A small network was trained on invented records. Each row is its activation on one of them, seen along a few directions.
Records have a field called D. Each example row is followed by its value.
The word none means that the record has no D.
The largest differences between rows may come from other fields.
In the rows, zero is written as 500.
Random noise pushes rows far along 15 fixed directions. That doesn't count. These rows show it; they differ only by the noise:
[516 477 158 695 526 529 567 625 190 480 396 698 679 469 480 342 526 467
 528 435 541 414 415 704 363 730 465 542 569 277 439]
[412 421 630 348 410 457 473 378 646 291 725 413 633 483 708 588 447 493
 514 625 449 551 399 305 553 524 594 651 510 520 525]
[532 565 645 538 473 692 507 511 270 485 519 540 363 340 424 675 631 382
 624 509 531 495 526 541 457 494 445 554 633 472 627]
[569 579 643 580 438 767 597 498 437 432 311 407 410 624 545 797 663 466
 547 637 658 684 585 487 286 488 522 650 710 671 504]
[242 278 617 520 498 697 591 509 577 262 573 379 553 581 573 449 433 497
 438 466 806 336 610 321 358 371 561 566 388 539 378]
[636 744 365 581 433 227 572 648 443 633 298 420 405 451 517 517 616 399
 531 544 365 555 495 447 496 655 522 560 775 603 545]
[590 330 590 316 607 612 504 579 636 385 679 590 702 689 665 676 525 598
 592 616 415 456 303 638 467 563 435 402 428 231 590]
[461 545 351 535 338 441 245 802 670 526 492 753 536 562 556 386 473 644
 457 446 510 335 406 574 400 612 386 583 285 520 484]
[422 716 555 585 373 611 566 571 389 529 341 825 479 597 537 869 380 902
 472 692 549 353 234 456 316 560 353 635 384 410 430]
[542 517 597 403 506 396 508 301 565 591 484 256 348 518 437 382 545 425
 404 393 512 491 606 458 758 346 552 455 568 547 597]
[483 486 619 384 537 574 428 623 419 620 621 569 452 339 498 808 568 509
 629 561 354 601 283 614 268 727 481 222 520 278 592]
[698 583 457 485 511 461 493 371 350 620 417 538 477 586 347 422 569 489
 471 498 438 775 453 677 431 525 405 399 469 623 454]
[578 559 590 864 363 482 567 538 518 640 526 525 423 520 488 542 522 641
 436 538 325 322 371 400 697 341 351 458 357 374 546]
[220 487 689 492 341 584 391 438 628 357 635 691 395 405 400 824 526 617
 343 600 488 381 529 397 340 636 559 665 365 553 509]
[657 540 553 258 528 500 403 577 526 398 680 583 497 458 490 375 655 393
 536 300 351 418 472 511 540 356 306 645 517 530 582]
[588 669 574 689 157 771 203 446 457 637 476 500 416 392 739 628 497 590
 615 567 551 689 340 453 640 419 497 692 537 527 656]
[403 355 558 859 396 625 616 468 421 534 437 311 547 588 598 465 386 564
 514 613 709 476 436 460 555 438 537 368 396 394 447]

[410 495 554 306 703 364 534 687 665 653 505 462 374 461 556 536 346 486
 602 595 568 417 641 272 387 472 641 180 453 558 511]	d1
[578 480 585 618 409 513 435 396 725 502 665 368 459 507 615 446 559 494
 421 433 304 389 489 327 870 257 514 578 458 404 635]	d7
[306 378 431 618 523 515 726 360 603 464 457 360 642 580 693 636 373 713
 319 528 505 352 409 295 576 504 688 490 578 217 417]	none
[382 516 475 629 410 520 636 573 410 405 448 545 452 470 441 524 567 562
 420 386 495 284 414 446 508 428 374 624 510 453 413]	d9
[503 484 716 605 485 542 441 612 405 592 591 589 464 430 422 500 339 508
 658 669 588 659 516 426 360 406 398 209 192 718 430]	d5
[514 569 593 381 392 385 324 809 494 432 595 490 463 280 612 598 561 281
 764 604 429 667 498 424 377 636 471 529 617 732 602]	d4
[492 589 332 357 452 501 405 379 576 585 186 386 478 632 615 517 372 627
 410 535 777 791 579 472 501 535 711 461 613 745 415]	d9
[455 416 530 357 679 553 484 228 512 589 605 591 535 484 448 537 359 629
 428 503 543 342 528 530 692 414 598 342 379 232 620]	d2
[508 399 501 475 539 433 528 519 556 541 523 334 540 454 507 553 631 428
 392 320 360 415 476 595 611 550 507 390 689 263 575]	d6
[440 375 345 650 578 262 643 221 481 442 817 599 726 383 543 300 265 445
 525 749 285 587 440 238 678 615 719 416 292 429 401]	d10
[585 528 493 806 345 371 456 776 662 401 639 573 514 467 576 514 552 309
 643 782 325 603 584 282 441 611 536 562 416 794 497]	d7
[585 680 438 483 298 542 307 543 581 651 409 418 469 483 806 546 462 600
 614 529 480 748 227 437 454 547 560 615 590 509 527]	d12
[418 430 451 741 352 389 527 542 566 433 575 402 580 378 557 544 551 425
 442 539 362 575 474 341 455 631 606 532 572 521 421]	d9
[489 411 529 641 561 581 517 568 609 537 606 718 511 634 520 553 396 644
 550 648 440 269 391 550 625 479 464 385 231 270 559]	d10
[577 631 354 742 369 442 548 680 513 700 217 346 526 599 829 606 440 616
 645 650 516 483 293 495 527 644 533 513 699 318 539]	d1
[717 407 517 500 674 349 578 629 540 541 431 420 486 735 334 280 592 304
 576 556 531 555 716 728 417 507 376 267 420 667 488]	d1
[759 390 347 732 690 734 662 253 737 550 543 601 629 810 503 512 597 548
 279 607 322 694 775 324 479 279 685 487 440 573 423]	none
[693 656 437 694 573 392 894 312 273 597 210 306 535 677 385 299 505 576
 335 349 466 573 485 362 496 185 327 500 565 619 244]	d4
[637 535 767 392 406 230 559 525 759 496 500 321 594 734 615 716 504 621
 512 767 291 748 290 471 431 565 382 397 425 674 433]	d4
[274 519 557 197 517 446 379 537 523 503 629 474 390 240 501 404 439 498
 451 188 537 337 437 355 479 425 474 511 494 460 503]	d12
[529 645 427 541 528 509 590 740 624 616 282 459 343 591 575 478 557 596
 430 357 550 292 521 338 410 353 467 544 569 512 455]	d2
[587 471 882 217 505 416 500 441 591 395 591 303 448 533 567 701 470 404
 736 763 570 630 492 492 719 421 501 408 592 653 707]	d3
[565 553 516 275 551 343 410 312 550 606 672 547 535 433 407 406 478 555
 393 368 252 601 384 478 557 448 423 366 368 467 481]	d11
[690 387 446 630 726 450 719 649 675 513 608 492 505 594 478 482 634 406
 471 504 264 463 620 382 497 379 526 248 459 476 469]	d8
[510 566 636 482 312 518 393 512 799 565 432 158 394 549 738 703 620 434
 490 589 521 804 541 373 373 557 670 558 697 710 513]	d8
[390 368 598 377 423 492 374 537 749 380 658 453 473 507 506 568 586 518
 386 384 355 513 433 457 527 462 494 481 422 518 500]	d11
[459 301 417 630 538 467 481 574 545 472 625 417 550 473 463 259 544 338
 471 411 484 533 544 548 402 569 534 330 378 486 439]	d12
[583 493 395 505 563 503 661 276 503 507 476 388 645 680 669 473 447 549
 503 631 430 753 318 436 419 559 609 505 535 437 352]	d10
[454 651 410 424 468 477 368 604 509 665 424 554 418 331 502 577 565 553
 391 283 394 422 459 464 433 566 516 509 636 377 520]	d7
[574 360 632 703 510 504 634 547 640 378 461 451 455 778 410 459 544 495
 480 679 576 307 653 607 775 355 429 483 362 560 583]	none
[457 457 401 564 361 249 402 745 717 362 568 522 585 515 536 452 621 386
 447 507 341 501 504 532 426 723 499 597 517 663 461]	d6
[474 538 493 373 590 498 522 609 422 446 516 620 470 404 418 440 450 417
 561 481 619 553 624 358 259 480 515 480 453 727 402]	d2
[436 627 378 485 477 348 479 403 475 618 417 416 440 378 497 406 507 432
 382 378 460 478 622 361 519 543 629 621 662 522 499]	d5
[492 419 484 491 456 540 438 357 423 274 591 481 610 450 459 439 676 322
 440 409 451 496 596 655 510 599 480 786 622 453 563]	d5
[579 556 451 753 458 639 637 506 515 588 450 323 550 551 715 455 488 540
 491 471 518 614 454 225 422 264 528 476 535 530 367]	d6
[697 505 550 573 536 637 535 369 421 441 453 763 532 762 303 447 517 611
 436 554 600 420 606 750 639 340 276 613 301 541 508]	d8
[504 563 380 411 579 583 422 696 459 735 293 577 468 518 569 603 437 651
 533 460 622 556 413 565 245 572 511 246 546 422 473]	d3
[369 510 579 513 439 447 564 536 538 572 410 247 403 484 574 541 458 560
 433 429 579 479 414 345 442 459 525 375 539 503 435]	d3
[392 421 431 411 451 567 508 432 478 383 389 421 495 600 371 388 636 577
 224 119 507 503 413 621 396 393 349 583 518 503 309]	d11

Here are new rows. What is D for each?
[253 580 540 526 340 218 449 610 537 359 683 660 398 188 404 502 456 475
 443 457 346 243 453 274 530 617 447 697 409 598 495]	d12
[322 511 520 329 514 584 381 397 304 341 752 567 426  72 452 359 477 221
 632 347 554 483 667 276 375 455 600 703 573 606 520]	d1
[526 560 696 869 325 678 572 544  56 684 352 205 420 303 513 451 486 436
 688 387 644 651 323 505 452 302 296 350 577 476 434]	d4
[360 342 440 796 399 511 467 494 728 349 427 464 416 618 341 523 768 382
 250 509 499 310 797 669 574 701 642 682 532 500 560]	d7
[597 429 332 456 690 494 497 477 609 616 523 451 452 514 404 214 551 382
 431 328 499 484 749 440 607 324 612 386 477 534 508]	none
[512 487 657 311 542 401 421 480 634 588 517 305 340 424 505 675 571 366
 564 544 477 559 598 550 717 574 642 333 699 502 727]	d6
[468 331 308 336 759 380 761 489 411 380 619 571 825 620 549 285 351 601
 447 383 406 492 321 373 299 437 441 359 364 340 219]	d4
[583 690 495 776 496 812 548 541 427 741 251 758 266 632 277 655 620 757
 306 399 538 287 610 559 325 315 316 566 400 444 458]	none
[458 223 789 474 511 380 592 384 751 225 656 367 549 735 411 786 529 430
 508 912 443 664 573 642 553 722 636 363 405 630 570]	none
[432 614 568 385 611 181 551 422 624 638 578 569 243 417 329 507 362 487
 492 647 368 345 593 326 686 538 630 321 350 560 576]	d10
[522 442 601 670 509 360 634 574 416 476 540 567 572 584 368 586 481 482
 587 799 411 684 438 552 233 675 412 316 319 610 364]	d5
[517 422 454 463 787 392 800 780 584 404 663 534 513 418 469 479 647 321
 542 401 282 248 581 252 326 477 487 415 580 403 455]	d12
[555 378 457 460 585 294 385 535 656 424 837 730 512 420 237 294 547 354
 415 473 210 579 685 442 510 468 470 376 231 740 478]	none
